W =
[[-34   4  28 -12]
 [-28   2  22  -1]
 [-32   9  22  -2]
 [-34   3  31 -19]
 [  3   1  32  -8]
 [ 26 -10  19   8]
 [-37   3  31 -13]
 [-31   5  21  -2]
 [-36   5  29 -14]
 [ 39  -8  17   8]
 [ 27  -8  22  13]]
The 3rd entry from the end, reading row by row: -8
What is the third entry, reading row by row? 28
What is the 1st entry on the main diagonal? -34
The last entry, reading row by row: 13
What is the last entry of the largest entry's row? 8
The 1st entry on the diagonal from the top-right corner is -12
What is the smallest entry in the first column? -37
What is the second largest entry? 32
The first entry in the row that holds the largest entry is 39
What is the entry directly above -32? -28
What is the largest entry in the last row? 27
What is the entry directly above 32? 31
What is the second entry on the diagonal from the top-right corner? 22
What is the 2nd smallest entry? -36
What is the entry directly above -14? -2
The last entry in the row that holds the smallest entry -> -13
The smallest entry in the last column: -19
What is the entry directly above the smallest entry? 26

grid = ((40, 57, 75, 47, 44, 54), (46, 65, 42, 45, 55, 62), (61, 68, 54, 63, 55, 60), (54, 62, 75, 54, 72, 60), (44, 60, 53, 70, 61, 56), (24, 55, 78, 54, 52, 63), (64, 56, 63, 67, 70, 64), (51, 54, 50, 43, 68, 57))
The maximum: 78
The entry just right of the smallest entry: 55
The entry just left of 50: 54
